Each row below holds a small network's activations on one input, seen along a few directions.
Each table varies a few parts of the input and shows all the possible inputs, shuffled.
Descriptions start from the smaller parts, as in this example, which fits no table here: line(6) and (point or (values(2) and ring(5)) or line(11)).
Shared parts are said once, and a part with two or three values counts as separate values.
In the rows, zero is written as 128.

Table:
R1: [127 136 173 101 119 132 112 154 149 102 156 144 119 126 173 108]
R2: [130 127  90 173 107  93 174  80 132 117 138 156 177  62 106 108]
R3: [116 130 163  78 125 140 134 185 141 125 130 121 114 153 167 114]
R4: [143 118  63 164 140  61 167  84 124 158 102 112 142 112  81 123]
R5: [ 74 107 145 129 120 196 150 143 116 113 123 109 134 135 116 124]
R6: [130 139 154  87 138 141 118 166 119 146 122 113 108 170 149 144]
R7: [130 125 143 128 137 168  88 123 117 124 128 113 111 147 125 150]
R8: [ 90 123 155 140 114 187 136 109 128 107 164 137 147 118 118 123]
R9: [154 130  85 175 130  80 142  54 127 149 130 155 162  98 101 132]
R10: [122 131 160 101 146 142 101 164 117 132 111 118  95 160 149 137]
R11: [ 78 114 143 116 119 194 165 143 121 131 134 107 143 138 113 133]
R12: [126 124 137 118 141 173 101 153 113 133 112 106 115 154 120 153]
R13: [ 76 109 151 143 121 198 136 122 124 106 145 124 130 119 113 120]
R14: [181 136  75 158 121  64 118  80 126 138 130 154 158  95 125 124]
R15: [138 141 168 105 135 132  89 122 126 126 151 139 113 149 159 134]
R16: [117 125 168 106 127 142 111 170 145  98 141 133 102 131 168 107]
R17: [103 130 130 120 138 182 133 133 112 151 120 109 130 165 104 159]
R18: [160 123  92 120 114  28 166 150 160 121 109 135 129  94 140  92]
R19: [132 142 160 112 140 142  91 149 124 120 127 133  95 144 149 139]
R20: [102 129 142 145 137 184 107 112 119 128 131 123 117 143 106 152]
R21: [115 139 149 143 135 181 104  95 123 131 149 138 135 141 109 149]
R22: [174 124  58 152 128  46 153 112 130 148  98 114 135 110 101 127]
R23: [121 118  71 166 114  74 202 110 138 128 113 120 153  80  87 102]
R24: [ 97 122 136 135 140 185 118 137 114 135 114 113 118 157 106 149]
R25: [130 134 128 104 136 171 113 148 111 149 117 104 123 165 122 153]
R26: [174 126  81 127 130  19 147 121 136 143 106 128 118 121 131 113]
R27: [113 128 165  93 129 144 126 191 141 110 120 122 104 140 165 113]
R28: [142 132 148 125 132 162  84 108 119 127 149 129 128 143 129 149]
R29: [165 135 109 135 105  38 136 122 155 110 140 163 149  78 165  89]
R30: [180 144  99 144 120  41 119 100 134 133 130 167 138  93 145 120]
The inputs of R9 and R30 match in every part but one. If R20 is changed in the same way as R9 into R30, which row does it become?
Answer: R19
Describe the family of inputs behind these rows.
Answer: line(5) and (values(2) or line(4))
Change only the line(4) part in R27. List by row number the other rows that result.
Answer: R1, R3, R16
Change only the values(2) part in R4. List by row number the other rows that result.
Answer: R9
Change only the line(5) part in R6. List by row number the other rows that result.
Answer: R3, R11, R17, R25
A walk changes only the line(4) part. It starts at R25 and steps to R12. List the rest of the walk in order.
Answer: R7, R28

Table:
R31: [159 121  93 167 144  78 105  85 127 133 114 147 133 113 119 130]
R32: [171 136 110 145 137 194  67  73 104 165 130 112 159 159 104 179]
R33: [135 110  90 130 130  45 171 136 145 142  91 111 130 112 116  98]
R34: [186 137  94 164 153  42  85  67 128 158 106 134 115 124 105 141]
R35: [155 128 180  74 127  64  86 191 168 105 133 140  79 144 216  86]
R36: [ 98 120 110 102 146 179 162 151  99 153 109 106 146 162  98 158]
R37: [112 133 214  64 138 174  86 220 109 110 126 116  64 178 190 146]
R38: [116 134 141 145  92  88 167 104 176 112 158 150 152  83 143  73]
R39: [ 79 134 180 141 128 205 139 112 146 105 158 122 135 104  94 126]
R40: [115 116  99 119 101  80 186 149 127 111 128 148 158  86 144  94]
R41: [124 137 107 145 129 182 110  90  94 142 143 120 130 155  98 166]
R42: [ 85 131 119 140 111 205 171 159 113 100 139 128 134 116 110 140]
The inputs of R40 and R42 match in every part but one. If R33 is changed in the same way as R40 into R42, which row does it become?
Answer: R36
Describe the family of inputs behind these rows.
Answer: values(2) and (point or line(5))
Change only the values(2) part in R35. List by row number the other rows that result.
Answer: R37

Table:
R43: [147 118 102 148  93  79 118 105 143 111 150 132 144  73 144  96]
R44: [132 143 149  72 109 169 107 143 130 151 172 118 127 187 161 164]
R45: [128 125  79 184 136 115 117  43 107 127 113 152 161  97  84 125]
R46: [191 160 104 111 116  66 143 118 134 161 130 140 165 126 139 132]
R47: [ 81 115 141 172 155 220  77  78 118 136 126 119 151 145 101 137]
R48: [153 125 106 147 116  66 123 129 170 114 120 150 149  93 158  88]
R49: [109 128 165 100 167 148  95 165 106 131 114 113 101 170 142 135]
R50: [181 141 108 123 130  63 122 115 118 158 123 157 136 122 140 125]
R51: [125 114  53 147  92 114 214 129 118 145 101 109 178 109  92 131]
R52: [105 118 165 103 129 152  99 168 130 131 130  97  90 171 144 131]
R53: [162 134 108 143 114  56 142 151 150 132 105 141 118 112 132 117]
R54: [134 131 167  82 153 165  99 142 122 131 131 131  97 174 152 160]
R55: [137 111  82 177 136  97 141  80 110 130  81 131 131 103  77 129]
R56: [ 76 104 130 133 152 205 145 146 112 123 103  87 111 147  91 151]
R57: [142 126  98 140 137  54 134 139 126 153 103 126 117 109 142 111]
R58: [163 125 117 152 100  63 128 120 154  99 148 150 138  91 142  99]
R59: [113 112  74 169 124  92 170 111 104 136  78 107 142 100  82 124]
R60: [150 136  80 179 123 114 145  52 106 142 155 157 185 100  71 163]
R61: [114 122 164 108 110 192 101 147 113  80 153 130 105 112 152 131]
R62: [152 126 111 124 137  43 119 111 133 155 119 131 125 133 121 109]
R63: [111 130 157 101 135 157 103 181 141 112 131 103 102 165 154 127]
R64: [174 152 100 123 146  53 127 110 127 150 129 143 124 118 136 127]
R65: [118 124 180 105 127 174  99 172 136  94 144 136 107 122 158 124]
R66: [ 50 130 191 100 124 190 193 150 141  88 167 150 137 107 143 108]
R67: [ 99 141 131 160 123 232 108  73 116 150 169 125 160 159 100 167]
R68: [155 124 111 139 108  67 134 145 155 131 103 145 122 101 153 101]
R69: [170 141 115 135 137  47 142 120 137 139  96 130 110 124 124 133]
R70: [ 95 127 118 107 111 222 182 171 117 151 134  89 145 141  78 147]
R71: [125 132 169  90 162 148 105 151 111 135 139 112  85 160 136 148]
R72: [ 83 110 136 145 113  74 212 108 154 112 160 165 176  73 140  77]
R73: [125 144 168  90 133 166 106 179 152 106 129 122  91 134 143 129]
R74: [139 132 158  79 140 166  92 133 109 134 131 132 123 188 167 138]
R75: [118 126 178 113 121 180  94 148 140  80 151 119 112 133 169 113]
R76: [ 97 123 135 151 143 205 116 119 115 126 115 104  87 155  85 155]
The inputs of R49 and R69 match in every part but one. If R73 is changed in the same way as R49 into R69, which row does it become?
Answer: R68
Describe the family of inputs behind these rows.
Answer: values(2) and (point or line(5) or line(11))
A walk changes only the line(5) part. It starts at R60 and steps to R45. List the rest of the walk in order.
Answer: R55, R59, R51
Change only the values(2) part in R45. List by row number the other rows that result.
Answer: R47

Table:
R77: [200 149 136  68 171  75 105 144 166 127 156 180 117 119 188 171]
R78: [112 116 171  93  73 121  93 214 164  90 127 147  96  96 206  62]
R79: [116  72  39 125 102  61 222 140 138 109 106  85 137 111  90  80]
R80: [179 130 158  99 118 112  33 181 159 157 154  92  54 197 192 130]
R81: [166 168 200  55 107 110  72 184 144 141 157 156  70 153 169 138]
R82: [ 61 106 180 169 103 217 118  77 123  92 119 136 132  87 122  74]
R83: [174 138 128 179 116  28 169 148 175 100 107 164 151  47 155  69]
R84: [134 136  95 193 121  99 189  55 109 128 124 138 182  84  79 111]
R85: [105 140 156 119 167 216  84  72 134 150 163  91 146 144  97 135]
R86: [ 97 139 145 181  97 176 161  76  81 139 145 152 199  91  99 190]
R87: [179 175 119 127 114  25 196 122 157 134 121 185 142 107 145 136]
R88: [ 96 110 163  85 167 176  68 172  96 155  84 110  73 188 184 162]
R89: [174  73  35 114 170  56 148 119 140 162  71  84  98 171  72 105]
R90: [106 145 117 102 156 227 121 158  86 143 107  74 137 160 121 129]
R91: [ 66 113 178  82 110 185 127 205 150  80 137 106 108 139 145 102]
R92: [158 149  40 158 163 129 158  62 138 172 138 118 164  91  72 143]
R93: [ 96 144 135 236 114 192 164  77 133 107 156 161 151  79  93 117]
R94: [ 61 137 231  99 120 168 147 182 155 146 133 125 114 167 189 152]
R95: [172  81  34 181 169 109 113  53  90 138 102 123 141 111  62 135]
R96: [102  80  58 195 129 108 171  75 126  76 134 124 185  31  89  74]
R97: [113  97  73 116 111  44 214 130 148 141 122  85 156 136  97  81]
R98: [131 139  99 147 154 204 109  55 122 149 158 143 176 116  78 187]
R99: [149 166 178 137 108  54 112 171 181  61 140 176 113  79 164  55]
R100: [122 113 189  78  94 108 139 195 136 139 189 135 125 174 221 143]
R101: [201 122 152 103 155  60  42 134 159 112 117 156 100 164 165 119]
R102: [ 95 135 148 168 127 195  41  82  79 125 117 108 106 169  86 163]
R103: [118 118 204  75 127 166 123 189  92 163 131 136 102 172 163 189]
R104: [177 179  85 109 145  33 133 117 154 136 137 161 159 131 138 131]
R105: [201 152  71 149 151  24  94 102 116 149  85 170 108 155 149  76]
R106: [157 125 102 206 148 169  67  48  86 127 123 135 111 108  79 178]
R107: [ 34 109 147 145 125 216 176 205  85  87 106  97 136 115 121 118]
R108: [166  98  64 102 119  34 177 130 126 145 125 104 125 133  52 129]
R109: [ 33 155 175 134 105 198 141  82 116 142 136 155 137 146 101 158]
R110: [173 149 148  66  93  63 137 138 143 119 178 166 121 103 190 156]
R111: [121 122 108 130 141 211  75 147  73 131  91  51  81 176 114 143]
R112: [ 64 127 147  83 116 238 167 164 127 136 112  77 153 160 124 167]
The inputs of R81 and R78 match in every part but one. If R103 is changed in the same way as R81 into R78, which row does it become?
Answer: R91
Describe the family of inputs behind these rows.
Answer: line(4) and ring(9)
A walk changes only the ring(9) part. It starts at R110 and steps to R100. List the rest of the walk in order.
Answer: R94, R112, R109, R86, R84, R97, R87
Change only the line(4) part in R95. List by row number the other rows that result.
Answer: R84, R92, R96
